A small network was shown many inputs. Here are its activations along a few directions, one row for each input.
In each table, some parts of the input vary, and every possible input appears once, in random order.
Descriptions start from the smaller parts, as in this example, which fits no table here: one of 4 places along a line, together with either a single point or one of 11 places around a ring or (one of 3 separate values, together with one of 5 places around a ring).
Shared parts are said once, and a part with two or three values counts as separate values.

Rows:
r1: [ -5 -28 -31  31  14  77 -37  56  35 -66  14  37  -6]
r2: [-26 -32  60  -9  -3 -17 -33  36 -58  -7  20  19 -85]
r3: [-21 -40  28  42  13  22 -33  62 -56 -61  28  14 -66]
r4: [-20 -33  -9  42  14  49 -50  55   2 -61  27  22 -26]
r5: [ 35   0 -42 -54  -4  37   8 -22  90  28 -59  48  65]
r6: [ 27  41 -52  24   4   1  54 -32  23  -4  -5 -42  79]
r7: [  2   1  11  -9  -9 -14 -63  -8  30  15  13   0  15]
r8: [-24 -36  13  40  13  36 -49  59 -25 -60  31  14 -43]
r9: [ -7  31   2   6  -7 -53   0 -49 -11  33  18 -44  17]
r10: [ 15  43 -40  35   3 -12  39 -34   4  -8  14 -57  53]
r11: [  2  36  -1  26   2 -42  47 -16 -51  10  16 -64   5]
r12: [ -1  21  30  15  -4 -40  98  -5 -86  22  -2 -53 -31]
r13: [-18 -42  47  28  13  20 -13  70 -65 -59  20  26 -86]
r14: [ -23  -42   83  -22    1  -17   -6   32  -73    1   -2   20 -109]
r15: [ 11  32 -14   8  -7 -32  -2 -49  15  35   9 -35  45]
r16: [-32 -31  41   7   8 -15 -66  30 -46 -11  26  15 -60]
r17: [-27 -19  21  12   4   0 -75  26 -11 -19  34  16 -33]
r18: [ 17  30 -30  -9  -6 -20  19 -56  43  35 -14 -26  72]
r19: [ -5  19  50 -11 -15 -61  62 -31 -77  59  -7 -38 -49]
r20: [ 21 -36 -59 -10  15 102  14  48  73 -48 -38  68  25]
r21: [ 32  41 -64  -1   6  20  64 -42  49  -6 -27 -20  92]
r22: [  3  11 -14 -20 -11  -1 -36 -21  64  17  -7  15  37]
r23: [ 39  30 -74 -16   4  33  91 -35  49   3 -47  -1  97]
r24: [ 23   5 -29 -36  -9  19 -21 -24  83  17 -33  31  57]
r25: [-20  -3  58 -21 -18 -56 -15  -6 -55  36  10  -7 -59]
r26: [ 10 -11 -36 -22   7  59 -35  23  78 -22 -14  55  25]
r27: [  7 -38 -47   8   8  88 -15  45  67 -53 -16  52  15]
r28: [-22   0  28   0  -3 -38 -60  -7 -11  22  18  -9  -8]
r29: [-12  -7  70 -29 -23 -48  15  -5 -63  43   3  -5 -73]
r30: [  2  30  11  18  -5 -48  72 -13 -66  14  12 -61 -15]
r31: [-10  31  14  -1  -7 -71  19 -48 -48  43  14 -50  -7]
r32: [ 18 -23 -49 -35   8  72  -5  19  84  -4 -48  73  35]
r33: [ 39  28 -47 -48  -7  18  50 -56  73  40 -55  16  88]
r34: [ -26  -54   69   18   15   15   27   71  -78  -50    0   34 -110]
r35: [-13   3  39  -5 -12 -44 -45  -5 -37  23  22 -12 -29]
r36: [ -7  22  35  -5  -9 -76  37 -36 -68  54   3 -42 -28]
r37: [-16 -23   8   5   5  21 -72  23  21 -20  24  16 -18]
r38: [ 12  41 -20  31   0 -26  37 -21 -16 -10  21 -63  31]
r39: [ 26  25 -43 -29  -7   2  33 -56  66  39 -37  -4  82]
r40: [ -4 -21 -18  -5   6  42 -58  23  53 -19  11  37   6]
Describe the family of inputs behind these rows.
> one of 5 places along a line, together with one of 8 places along a line
The inputs of r7 and r25 match in every part but the place on the line of 8. If r4 is changed in the same way as r7 into r25, which row does it become?
> r13

Rows:
r41: [ 39 -11 -33 -14  -6  73  41  21  86 -29 -46  40  36]
r42: [  0  -6   8 -38  -7 -24 -35 -37  21  65 -22  14  10]
r43: [ -2 -30  40 -27 -18   4 -60   5  23   6  10  29 -32]
r44: [ 15  -9  -3 -39   5  38 -32  20  59 -16 -17  44  19]
r45: [  1 -18  59  -3  -2 -11  48  20 -68  11   1  -9 -65]
r46: [ 10  28  55 -32 -11 -45   6 -25 -16  53 -10 -17 -25]
r47: [-28 -53 -17  19  23  50 -71  46   8 -55  15  45 -23]
r48: [  20   25 -106   37    9   30   61  -34   62    3  -20  -24  117]
r49: [-41 -29  54 -14   1 -30 -19   1 -60  25   5  12 -64]
r50: [ 53  25 -61 -22 -13  54  67 -10  84   5 -51  20  68]
r51: [  9 -23 -58 -11  12  60  53  12  48 -30 -43  53  52]
r52: [-20   1  33 -27  -1 -55   9 -38 -45  60 -18  -3 -24]
r53: [ 23  18 -85 -34   0  46  68 -27  74  20 -58  35  79]
r54: [ 19 -13 -38  29  22  87   5  63  47 -98  16  44   3]
r55: [ -50  -40   56   43   -3  -20  -46   63  -84  -24   31   -3 -104]
r56: [ -27  -18   70   36   -9   -7  -53   69  -64  -34   42  -12 -108]
r57: [ -9  15 -26  20  -6 -49 -41 -55   9  33  15 -40  61]
r58: [-22 -23  43  -5   8 -21  49  11 -92   9  -4   7 -56]
r59: [-11  -9  75 -15 -16 -27 -23  10 -37   8  13   6 -69]
r60: [ -9 -46 -48  44  21  76   6  59  17 -86  -6  51   7]
r61: [ -34  -38   43   55    1  -12   24   65 -119  -40   34  -11 -104]
r62: [ 38  56 -87  18   6  38  58 -31  81 -26  -2 -24 111]
r63: [  21   57   18   36  -13  -61   76  -38  -65   16   19 -101   20]
r64: [-14 -25  27  13  -5  26 -92  63   4 -50  40  24 -63]
r65: [  5  41   2  48  -8 -77  84 -37 -82  28  -4 -97  14]
r66: [ 18  33  35 -22  -7 -32  79 -37 -59  49 -21 -36 -11]
r67: [ 31  49 -48   0  -2  10 -15 -36  79 -10  11 -26  83]
r68: [-31 -52  26 -21  -3  -2 -58   1   5  21   2  38 -34]
r69: [  6  25 -75  17   6 -10  -8 -42  44  -2   7 -19  99]
r70: [-51 -56  20  17   4  14 -89  46 -24 -34  39  23 -60]
r71: [ -2   5  10 -13  -3 -45  89 -38 -79  61 -34 -26 -22]
r72: [  5  56  30  10  -2 -67  -3 -49 -21  27  32 -77   6]
r73: [  1 -16  -3   6  14  59 -72  46  33 -71  29  38 -18]
r74: [-16  28  10  28   5 -87   4 -50 -54  37  18 -72  10]
r75: [ 15   7 -39 -45   2  11  -4 -25  67  41 -37  35  49]
r76: [ 15  17  17 -55 -10 -12 -39 -25  52  43 -11  16   8]
r77: [ 29  29 -32 -53  -2  22  -7 -19  74  26 -26  28  56]
r78: [  7  37 -14   1   2 -34 -48 -50  39  17  31 -37  51]
r79: [ -4 -34 -14 -29   9  29 -25  17  48  -4 -23  52  14]
r80: [ -9  -3  56  42  -1  -2  14  64 -95 -54  46 -19 -92]
Describe the family of inputs behind these rows.
> one of 2 separate values, together with one of 4 places along a line, together with one of 5 places along a line
The inputs of r48 and r53 match in every part but the place on the line of 4. If r78 is changed in the same way as r48 into r53, which row does it become?
> r76
The inputs of r61 and r65 match in every part but the place on the line of 4. If r55 is changed in the same way as r61 into r65, which row does it become?
> r74
Which other rows does r73 become when the place on the line of 5 takes its other values? List them by row number.
> r54, r56, r64, r80
Start at r57 and move only the place on the line of 4, one step at a time. The first step leads to r42. Which rows follow, in order?
> r68, r70
Which other rows does r44 become when the place on the line of 5 takes its other values? List them by row number.
> r41, r43, r45, r59
Which other rows does r63 become when the choice among 2 separate values takes its other values? List them by row number.
> r65
Which other rows does r50 become when the choice among 2 separate values takes its other values? List them by row number.
> r53
